A small network was trained on invented records. Each row is its activation on one of them, seen along a few directions.
Each row is followed by the record's values for the fields G, N, L, B.
Not every record has every field; a missing one is written none.
The largest differences between rows may come from other fields.
Random noise pushes rows far along 12 fixed directions. That doesn't count. These rows show it; they differ only by the noise:
[  30  475   33    2 -500  -45  280 -164 -329  277  186  257  164  193
  367 -573  -95   63 -607  316  277 -250  -27  434  615  -95 -396  -23
 -651]
[ 150 -465  136 -480 -181  -72  -55 -607 -225  -86 -460  -71  425  208
  263  639   59 -172 -128 -293 -250 -484  428 -187   -3   10  -19 -282
  -28]
[ 124 -192  -19 -220  169   -1  357 -152 -149   10 -351  -32 -119  295
   26  -44   77  -61  -83   36 -120   52  290  140  217 -139   -8  -35
   25]
[ 348 -309  121   51 -172  192  -69  -98 -137   15   83 -285 -123 -178
 -196  278   98 -256  -10  498    1 -324    6 -173 -204  322  -17 -111
  329]
[-204  180 -253 -130 -220  478  -43 -213 -192  122  -96   96   19  317
  -18 -191  272   19 -324   72  -68  -85  314  223  327  -76   24 -184
 -524]
[ -96   15 -164  384  324   83  208  114  166 -260   45   70 -298   73
  286 -395  205   35 -218  281  373  358   14  290  -55 -155 -367  -44
 -128]
[  55  286   50  154  -22  682  -70 -183  462 -124 -157 -512  290 -158
  -83  198 -259  190  427  -50 -286 -780 -501 -563   -7   47  251  363
  590]
[ 122  -34  240  -33  135  165  202  123  -47 -152   69 -139 -517 -105
   46  256 -175  161  139  287  -49  -81  -32  109  -77  103   -6 -161
  241]
[-599    5 -488   69  122  325 -219 -217  356  -92  114 -612  -16  -60
   59  130   98    5   79  147  159 -136  -70  225 -141   41   32   90
 -321]
[-364  427  188 -167  -13  425  -79   29  119 -296  398  210 -420 -144
   94  193 -155  340   77   51  -19  -40  165  130   37  -51   62 -271
  -97]
[-136    5  279 -183  107 -240  -55  171  110 -201  273  106 -340  -57
  142  113 -129 -126  143   -2  -81  306  264  130  -44  -80   67    0
  306]
[ -77 -122  -70 -438   45  -79   60 -337 -154  -46 -240   52  133  160
  194  169  -15  -88 -141  -97  -97  -83  430  114  175 -159   37 -111
 -100]
[-115 -343  230  488 -260  402 -303  125  266 -165   30 -235 -251  377
  -48  217  690 -172   39 -174 -198  158   32 -123 -274  213 -107 -214
 -169]
[  -9    1   23  348 -417  204 -805  199  197  110 -126 -255  393  172
  206   56  382 -356   13 -275 -384  -80 -179 -357  -37   98  245  266
  126]

[  -5 -235 -220  434  -24  480 -335   33 -179 -152 -145  426 -111  263
  309 -157   39  -72 -154 -185   -8  333  390  217 -338  -44 -266 -382
  -64] | {G: g6, N: n1, L: l2, B: b2}
[-266  449   24 -344  -89  -35 -216  -60  113  -43  221  229  236  -81
  -56    8 -109  125  -41 -164  -24  -67    7  -62  129  -74  244  -21
 -125] | {G: g4, N: n1, L: l1, B: b1}
[ 300  -90  -33  129   71  -15  -41  113 -149    5  -42  -37 -107 -214
   -9   10  -90  -70  -73  362  107   17  -70  -18 -168  104  -23  -30
  298] | {G: g2, N: n1, L: l2, B: none}
[ 250 -140  379   86 -407 -172   26   52  -59  215 -131   85   88  335
 -141  -84  133 -198   51 -301 -312  168  102 -205  153   47    4  120
   99] | {G: g6, N: n1, L: l1, B: none}
[ -13   79 -325  119   -3  256  200  -98  -35   98  241 -260  -48  -91
  -44 -386 -578 -193  -33  563  217 -340  -90  444 -150  111 -173   91
  295] | {G: g2, N: n1, L: l2, B: none}
[-321  118 -382  376  -59  565 -360  270  -14   58  170   74 -313  161
 -102 -362  328  -73 -118  101  -21  426  144  298  -81   15   57  -67
 -311] | {G: g5, N: n1, L: l2, B: b2}
[-116 -115  -25    9 -174  261  336 -548   50  -55  240  -19   21  -18
 -306   11  215   30 -144  204  316 -234  237  -33   68   43 -326 -168
 -400] | {G: g2, N: n1, L: l2, B: b2}
[ 476  326  201  109 -246 -260 -245  329  -82  275 -146  219  496  -28
   82 -353  150 -144 -156 -100 -214  -51 -345 -463  395  -59  233  387
  241] | {G: g4, N: n2, L: l2, B: b1}
[-200  211  -74  348 -374  386 -429  311  132  285   49  -67  177  333
  -52 -271  189 -185  104 -361 -388   16 -179  -38  107   16  234  274
 -108] | {G: g3, N: n1, L: l2, B: b2}
[ 425  302  337 -546 -232 -276 -172   94 -485  284  -60  275  113 -398
   -9  330 -178   99   10   66 -263 -205   10 -446  433   -1  440   96
  150] | {G: g6, N: n1, L: l1, B: b2}
[ -14  104   69  -68   36 -147  127 -196  -70 -148  -56  259  191 -137
  224  203  177  310 -253  -62  289 -170  -46 -104   73  -95 -228 -283
 -499] | {G: g1, N: n1, L: l2, B: none}
[-382  209  178  -41  -71 -280    9  -71  126 -263  585  336  -92 -187
  371   -3 -319   54  -82  -56  375  100  126  323 -174  -48 -369 -185
 -192] | {G: g3, N: n1, L: l1, B: b2}
[ 142 -146 -124   18  -44 -173 -207  -41 -161  162 -203  -31  370  -98
  169  115  121 -179 -105  -70  -28 -199  -90 -180   24   -1   37   64
  -61] | {G: g1, N: n1, L: l2, B: b2}
[-344 -165 -234  254 -192  134 -214   76  142  273   51 -283   78  387
 -119 -199  370 -336   15 -252 -196  105  -14  188   -1   30    6  118
 -371] | {G: g4, N: n1, L: l2, B: b2}
[ 265  -59 -134  499   47  300  417  -23   19  123 -291 -391  -44   53
  -68 -151   88  271  -48  242  206 -304 -561   -1   24  175 -304   50
 -235] | {G: g3, N: n1, L: l2, B: b2}
[ 418 -597   47  170  146  239  456 -387   36 -225 -447  187  165  367
 -251 -108  372 -208  -38 -173  -50  -15  325 -340 -161  -64 -302 -199
  317] | {G: g5, N: n2, L: l2, B: b1}
[ 146  245  -41 -188  202  -88  230   74  -66  -34   68  424  -63 -129
 -201 -467 -169   -6  -48  175   79  276  183   -4  222 -206   96  124
  317] | {G: g5, N: n1, L: l2, B: b1}
[-208   89 -258 -357   11  -38   17 -129   11  379 -240 -422  219   51
 -363  141  330   16  154 -146 -243 -136  -53 -215  463  -89  486  363
 -323] | {G: g1, N: n2, L: l2, B: b2}
[ 292   36 -372  294  139  105  -45  101 -194  155 -534 -275  205  -67
  362 -133   84  145 -209  179   65 -158 -450  -83  141  -29   17  211
 -179] | {G: g5, N: n1, L: l1, B: b2}
[ 289 -152  479  270 -264  -64  445  -48    0  -48  248  -31 -162   70
   39   39 -237   25   74  112  128 -317 -239   57 -164  235 -477 -123
  137] | {G: g3, N: n2, L: l1, B: b2}
[ 110  -99 -138 -408  128  177 -110 -199 -351  -71 -335  284  -68  -33
  -99  350  149  159 -168   -6  -83   60  445  -69   53  -60  195 -378
 -152] | {G: g2, N: n1, L: l2, B: b1}
[-209  124  -97   27  -19 -247 -273  229  -58  135 -142  -69  127  101
  374   30   24   49  -76 -245  -86   88 -208  221   83  -46  110   59
 -323] | {G: g1, N: n1, L: l2, B: b2}
[-290  396   -9 -173   60  330  209 -147   61 -201  428  142 -235 -230
  -67  -88 -351  260   23  264  188 -197   55  174   34  -59  -82 -102
   32] | {G: g5, N: none, L: none, B: b2}
[-250 -247  227  -88 -115 -809  115   21   35    8  142  -21  -34  252
  216   89  139 -105 -174 -235  204  303   24  412  -50   72 -271 -181
 -496] | {G: g1, N: n1, L: l1, B: b1}
[-377 -329 -415  -95  422  716 -151  -82  203 -178 -103   76 -105  255
 -359   86  -43 -303  450 -380 -445    2  503  -17 -443 -131  324 -148
  504] | {G: g1, N: n1, L: l1, B: b2}
[-186  418  -65  157  165  576   45  184   43 -284  119  391 -314  176
  225 -464 -351  200  -75   86   -5   96  111  362  -24 -167 -120 -176
  211] | {G: g2, N: none, L: none, B: b2}
[  84 -313    1 -404 -350  -88 -338 -180 -423  256   69 -214   11 -233
 -265  592  284 -226  -74  211 -130 -185  235 -159   19  279  287 -186
 -271] | {G: g5, N: n1, L: l2, B: b2}
[  44 -149  177    1  101  225  231  -97 -129 -289  -90  333 -352   95
  121  271   45  334  -87 -142   22   51  228   78 -122  -16 -243 -504
 -240] | {G: g5, N: n1, L: l1, B: b1}
[ 310    4 -277 -179   39  256  239   17 -277  289 -216 -149  140   74
 -288 -344 -148 -242  -32  384 -172 -284  -30  -36  220  -22  230  223
  349] | {G: g5, N: none, L: none, B: none}
[ 379  530  163   54  -10  -49 -369  572 -154   51 -249  454   62  -11
  275 -334  154   58 -202    7 -265  290  -99 -289  402 -237  340  235
  259] | {G: g2, N: n2, L: l1, B: none}
[-307  405 -447   34  385  772 -102 -242  148 -383   81  390   -8 -232
   39 -245 -173  283  -49   91  240  -44  260    7 -167 -244  -36 -195
   82] | {G: g4, N: n1, L: l2, B: b2}
[-251 -305 -203 -393  -93   96  -28 -144  -22  217  183 -373 -281   62
 -776  122  181 -274  211  187 -146  203  386  133  -43  189  394   12
  -11] | {G: g5, N: n1, L: l2, B: b1}
[  62  -73  273 -238  -97 -343   64   -3 -245  -85 -112  489   92  253
  390  125 -113  -10 -157 -424 -124  137  359  167   65 -160 -151 -276
 -118] | {G: g3, N: n2, L: l2, B: none}
[ 142 -339 -115 -115  153  407 -203  -72 -240 -151 -265  381 -122  198
  -94   96  103 -184    1 -155 -272  222  673  -42 -287  -74   94 -379
  329] | {G: g4, N: n2, L: l2, B: none}
[ 191 -256  305 -272 -211 -523  -69   51 -387   53  145  307  -70  -17
   11  228   44 -217 -224   95   49  152  304  163 -122  163  -69 -373
  -57] | {G: g1, N: n1, L: l2, B: none}

Which values does each new row have?
[-157   44  126  -46  -29  -70  274   40   57  138 -295 -373 -140  269
  222  261 -274  418  207 -410 -199 -168 -328  222  158    6   22   48
 -342] | {G: g3, N: n1, L: l1, B: b1}
[ 179 -210   85 -291   83  -57  304  -19 -239   82 -218  129  -21  287
   -7  -17 -276 -228  118 -186 -357 -111  228  120   54 -105  103   -8
  353] | {G: g5, N: n1, L: l1, B: b2}
[  26    2 -122 -314  225 -122  295 -111   66   28 -402 -105  -14  305
 -307 -189  273    1 -109   61  -51  207  122   33  286 -142  201  117
  -39] | {G: g2, N: n1, L: l1, B: b1}
[  47  551  -56  233 -139  522 -354  381 -133  -39  156  182 -152  -98
  300 -321 -235  152 -245  364   -1 -156 -219  171   84   58   43  -71
   91] | {G: g2, N: none, L: none, B: b2}
[  15  143 -286  100   63 -260 -166   68  -19  120  143   75  323 -264
  177 -341 -207 -248 -133  189  250  -45 -150   52   -9  -73  -37  240
  170] | {G: g1, N: n1, L: l2, B: b2}
[  99  107  -11  326  -34  -19   82  164  203   73  304 -155   52 -111
 -231 -335  278 -165  -40  318  205   -1 -309 -191   16   66  -62  239
   43] | {G: g4, N: n2, L: l1, B: none}
[  68   75 -205 -101  144  331  -51 -219 -185 -176 -159  270   59 -136
  192   57 -221  175 -170   89  122 -153  226   50  -74  -94  -56 -249
   45] | {G: g2, N: n1, L: l2, B: b2}
[ 239 -434  105   28 -116 -403 -307 -178  -70  -20   80   25  308 -194
   73  209  240 -496 -112   54  101  -13  198 -319 -255  101 -129   27
  203] | {G: g4, N: n1, L: l1, B: b2}
[ 515  -85  149  262 -139  162 -374  372 -216   70 -533 -260   21   76
  282  285  125   34 -127  129 -301 -222 -446 -149 -137  235  151 -103
  209] | {G: g2, N: n1, L: l2, B: none}
[ -91 -266  -70  299 -561   75 -143 -334  -87  131   85 -167  411  263
  375  -67 -226 -286 -193 -123   35 -469  -43  296 -221  153 -459 -145
 -266] | {G: g5, N: n1, L: l2, B: none}
[-157  -62 -206 -457  240  392   78 -287  -18 -131 -232  -13  -40  215
 -255   26   75 -128   27   47 -227  -37  514   -7  105 -164  269  -45
  224] | {G: g2, N: none, L: none, B: b2}
[-222  -20 -382 -208  -51  193 -406   67 -212  197  -88 -156 -214   -5
 -295  197  223   72  -38  145  -51  291  192  201  -34  190  337 -211
 -360] | {G: g6, N: n2, L: l2, B: b1}
[ 256 -243  -15  260 -266  140  -95   69 -113  292 -361 -348  166  307
  -69  -32  314 -198  -39  -95 -308 -123 -189 -191  142  122   54  214
  -36] | {G: g5, N: none, L: none, B: b2}
[  98  281  -68   87  240 -241  -61  167  -98 -248  -68  373   37 -211
  623 -216 -206  239 -233   57  291  269  -73  140   58 -237 -190   -5
  -30] | {G: g5, N: n2, L: l2, B: b2}
[ 386  -86  462  -34 -405 -158 -167  299 -261  165  305  448  -77   29
 -241  -64  -55 -393    1   -4 -270  113  214 -114  -31  186   87  -82
  449] | {G: g3, N: n1, L: l2, B: b1}
[ -35 -172 -356   41  164  188  170   93 -216   39  308  195 -374   54
 -312 -407 -134 -282 -127  496  228  173  300  531 -280  128 -141 -300
  159] | {G: g1, N: n2, L: l1, B: b1}
[  88   79  482 -110  -10 -751 -155  298  307  -31  200   54  125 -122
  -52  -68   58 -317  226 -216 -175  444   42 -423  190 -171  245  574
  589] | {G: g2, N: none, L: none, B: none}
